These are the activations of a small neural network, seen along a few directions. Each row is one input.
In each table, some parts of the input vary, and every possible input appears once, in random order.
Descriptions start from the smaller parts, as in this example, which fits no table here: one of 4 places along a line, together with either a single point or one of 11 places along a line or (one of 2 separate values, together with one of 8 places around a ring).
Shared parts are said once, and a part with two or three values counts as separate values.
In the rows, zero is written as 128.

Other details of the inputs vary at random and push rows far along two fixed directions, the same in every table; ignore that.

A family of inputs:
x1: [131 136 138 130 134 128 126 131 134 135 131 126 127 128]
x2: [124 132 129 135 130 119 136 118 133 145 126 133 111 136]
x3: [130 124 138 134 129 126 132 124 133 131 129 131 127 133]
x4: [118 133 130 116 121 126 126 129 126 123 135 131 122 138]
x5: [134 123 124 144 124 142 126 137 121 124 125 112 146 107]
x6: [120 135 122 115 124 116 128 124 128 129 137 136 115 141]
x7: [124 126 136 139 127 129 133 123 127 136 126 127 121 128]
x8: [120 139 130 111 130 126 121 127 125 131 136 129 120 142]
x9: [114 129 126 120 120 129 129 124 119 129 129 126 120 137]
x10: [121 131 135 128 137 128 131 117 133 146 122 132 113 133]
x11: [136 122 130 143 118 136 127 140 129 112 132 121 144 108]
x12: [130 130 131 130 131 116 135 120 138 140 128 137 119 142]
x13: [125 135 143 129 132 121 132 123 137 137 133 136 114 138]
x14: [124 131 126 112 130 129 123 125 121 128 132 127 128 141]
x15: [120 127 128 116 124 125 129 123 122 124 132 131 125 142]
x16: [130 130 131 130 131 116 135 121 139 141 128 136 119 141]
x17: [167 102 129 183 126 153 129 148 140 107 117 109 182  65]
x18: [118 133 131 116 120 125 126 130 126 123 135 129 123 137]
x19: [129 130 132 138 132 134 128 127 126 137 125 121 129 124]
x20: [121 126 124 111 129 129 124 123 124 128 129 132 126 137]
x21: [124 128 132 132 133 132 131 124 131 140 121 126 124 125]
x22: [128 139 141 126 140 123 127 123 135 141 133 132 116 137]
x23: [119 136 133 121 135 127 128 119 124 144 128 127 112 141]
x24: [155 123 122 132 142 132 122 149 126 101 111 124 146 110]
x25: [130 131 136 128 134 129 126 127 137 133 128 132 125 124]
x26: [134 130 135 131 136 129 128 125 132 135 128 127 131 133]
x27: [121 131 125 114 126 130 122 131 127 124 131 128 129 128]
x28: [128 138 141 126 139 124 126 124 135 142 133 132 116 137]
x29: [133 131 122 102 145 120 123 134 127 112 111 140 118 140]
x30: [124 127 135 138 128 129 134 123 127 135 126 127 121 128]
x31: [123 133 129 134 129 119 136 120 133 146 126 132 112 136]
x32: [132 132 129 135 126 120 131 129 138 132 132 133 123 128]
x33: [126 134 140 124 138 124 127 122 139 140 129 137 115 133]
x34: [112 131 128 118 122 127 130 121 120 133 129 128 114 141]
x35: [133 131 125 106 139 117 128 136 125 109 116 139 116 144]
x36: [124 127 131 133 135 132 130 121 129 139 122 128 123 123]
x37: [122 129 120 116 124 118 130 121 126 131 133 136 119 145]
x38: [126 135 140 124 138 124 127 123 140 140 128 136 117 134]
x39: [115 132 118 119 123 120 132 119 120 136 130 132 113 140]
x40: [121 130 135 129 137 128 131 117 131 147 122 132 113 133]
x41: [161 109 129 188 126 154 129 148 130 116 119 102 173  66]
x42: [137 117 129 142 119 136 130 137 128 115 127 120 149 114]
x43: [132 132 129 135 127 120 131 128 138 132 133 133 122 127]
x44: [122 134 144 121 135 117 134 114 137 144 129 139 107 154]
x45: [124 128 132 133 133 132 130 123 131 139 121 128 124 125]
x46: [123 128 136 138 126 129 134 125 129 136 125 125 122 129]
x47: [123 140 136 123 133 111 133 120 142 146 133 141 105 147]
x48: [169 106 130 185 127 153 128 151 135 109 121 105 183  68]
x49: [122 137 128 113 129 128 120 129 123 127 136 127 123 136]
x50: [119 129 127 109 130 126 126 122 127 131 127 132 124 142]
x51: [124 128 117 117 122 120 129 123 125 126 133 133 124 140]
x52: [ 66 110  10  19  40 156  86 163  20  23 160  96 173 129]
x53: [166 110 134 180 132 147 130 145 137 115 121 109 174  78]
x54: [139 119 124 141 124 140 123 140 128 112 128 120 152  98]
x55: [118 131 130 116 121 125 125 129 124 123 137 131 120 137]
x56: [139 122 119 145 117 130 127 139 130 115 133 124 143 106]
x57: [127 131 133 135 135 131 129 123 125 140 126 123 124 127]
x58: [138 116 123 138 127 139 126 133 127 116 124 122 151 107]
x59: [130 126 138 134 128 126 133 125 134 131 127 130 129 134]
x60: [130 130 131 131 133 115 135 118 137 140 129 138 117 141]
x61: [123 131 126 113 129 128 124 127 122 129 131 125 130 141]
x62: [138 117 124 138 126 139 126 134 130 117 123 122 151 110]
x63: [117 130 116 122 119 124 130 124 121 132 130 129 119 136]
x64: [136 132 115 108 137 111 129 135 127 111 116 143 115 142]
Each input here is: one of 4 places along a line, together with either a single point or (one of 3 separate values, together with one of 5 places along a line).
Changing only the place on the line of 4 turns x53 into x58. The same change can be made to x57. Which row results? -> x36
Changing only the place on the line of 4 turns x34 into x2. The same change can be made to x4. Which row results? -> x32
Change only the choice among 3 separate values in x18. List by row number the other rows that result. -> x42, x46
Change only the choice among 3 separate values in x8. List by row number the other rows that result. -> x19, x26
Change only the place on the line of 4 in x16. List by row number the other rows that result. -> x42, x50, x61

A family of inputs:
x65: [158 128 127 147 136  95 146 137 156 113 120 152 123 127]
x66: [149 128 142 148 140 136 127 144 135 119 118 119 140 109]
x67: [110 133 105  68 118 131 107 133 107 102 141 129 136 152]
x68: [142 125 133 140 144 132 126 132 134 128 116 130 130 109]
x69: [133 120 143 158 117 139 132 134 140 128 134 119 148 103]
x70: [106 133  92  71 122 129 109 133 100 108 130 128 125 144]
x71: [112 163 170 125 160  95 143  88 157 204 135 152  62 189]
x72: [144 123 134 147 140 136 127 140 137 122 110 125 137 100]
x73: [147 130 141 142 144 131 126 136 132 125 123 125 133 117]
x74: [148 123 147 144 137 137 125 140 145 116 121 125 147 109]
x75: [ 95 125  90  84 100 132 121 120  91 116 139 120 130 152]
x76: [ 93 132  88  83 102 132 115 125  95 118 143 122 125 140]
x77: [146 117 137 149 139 136 133 136 133 121 107 124 142 111]
x78: [112 138 101  72 122 129 109 137  97 105 138 123 128 153]
x79: [145 118 135 143 143 132 132 128 130 126 112 129 135 120]
x80: [ 96 130 101  80  98 132 113 127 102 114 154 123 136 148]
x81: [131 121 129 161 120 140 134 133 133 132 123 118 138  95]
x82: [135 127 138 163 120 138 132 137 130 130 130 113 141 104]
x83: [108 126  94  72 121 130 115 129  95 106 127 128 130 156]
x84: [131 117 132 155 124 134 138 119 128 137 124 122 133 117]
x85: [130 122 142 150 122 134 130 125 138 135 140 125 139 114]
x86: [134 114 132 162 119 139 140 128 130 131 119 115 142 106]
x87: [118 159 161 120 150  58 158  85 179 196 133 187  29 214]
x88: [128 124 129 153 125 135 133 123 132 139 129 124 128 107]
x89: [132 129 138 155 125 133 131 127 129 137 136 119 131 116]
x90: [146 125 146 137 140 133 124 132 142 121 127 131 140 117]
Describe the family of inputs behind these rows. -> one of 2 separate values, together with either a single point or (one of 3 separate values, together with one of 4 places along a line)
Changing only the choice among 2 separate values turns x72 into x81. The same change can be made to x77. Which row results? -> x86
Change only the place on the line of 4 in x89. List by row number the other rows that result. -> x84, x85, x88
Change only the choice among 2 separate values in x88. List by row number the other rows that result. -> x68

A family of inputs:
x91: [128 135 133 129 126 114 133 124 142 137 132 136 116 140]
x92: [146 123 132 142 143 135 128 130 132 126 116 122 140 110]
x93: [138 132 135 135 145 128 127 132 130 133 114 127 123 122]
x94: [138 104 127 194  99 158 134 137 125 132 137  95 170  66]
x95: [142 125 123 155 127 125 137 137 133 125 121 127 131 111]
x96: [121 135 137 108 149 119 126 115 133 148 121 141 108 153]
x97: [134 125 132 143 126 123 135 126 139 129 125 136 122 125]
x98: [147 122 141 144 139 136 128 135 133 124 123 122 145 118]
x99: [121 137 143 109 146 122 126 117 134 141 121 140 102 152]
x100: [136 132 135 142 126 118 130 130 142 129 138 134 127 124]
x101: [125 130 134 130 128 115 139 122 137 134 126 139 114 138]
x102: [ 73 140  73  29  97 113 114 117  78 102 148 138  98 190]
x103: [145 127 139 140 137 136 125 138 140 126 122 122 143 112]
x104: [121 110  71  87  83 164  94 172  73  43 148  96 195  88]
x105: [104 136 143 135 129 143 128 108 123 162 134 116 120 133]
x106: [130 130 135 132 127 114 136 121 136 135 131 137 118 145]
x107: [119 137 145 108 147 119 130 118 134 142 121 139 105 152]
x108: [135 123 126 142 129 121 136 125 139 135 125 136 127 126]
Describe the family of inputs behind these rows. -> one of 2 separate values, together with either a single point or one of 8 places along a line
Changing only the choice among 2 separate values turns x98 into x106. The same change can be made to x103. Which row results? -> x91
Change only the choice among 2 separate values in x96. List by row number the other rows that result. -> x108
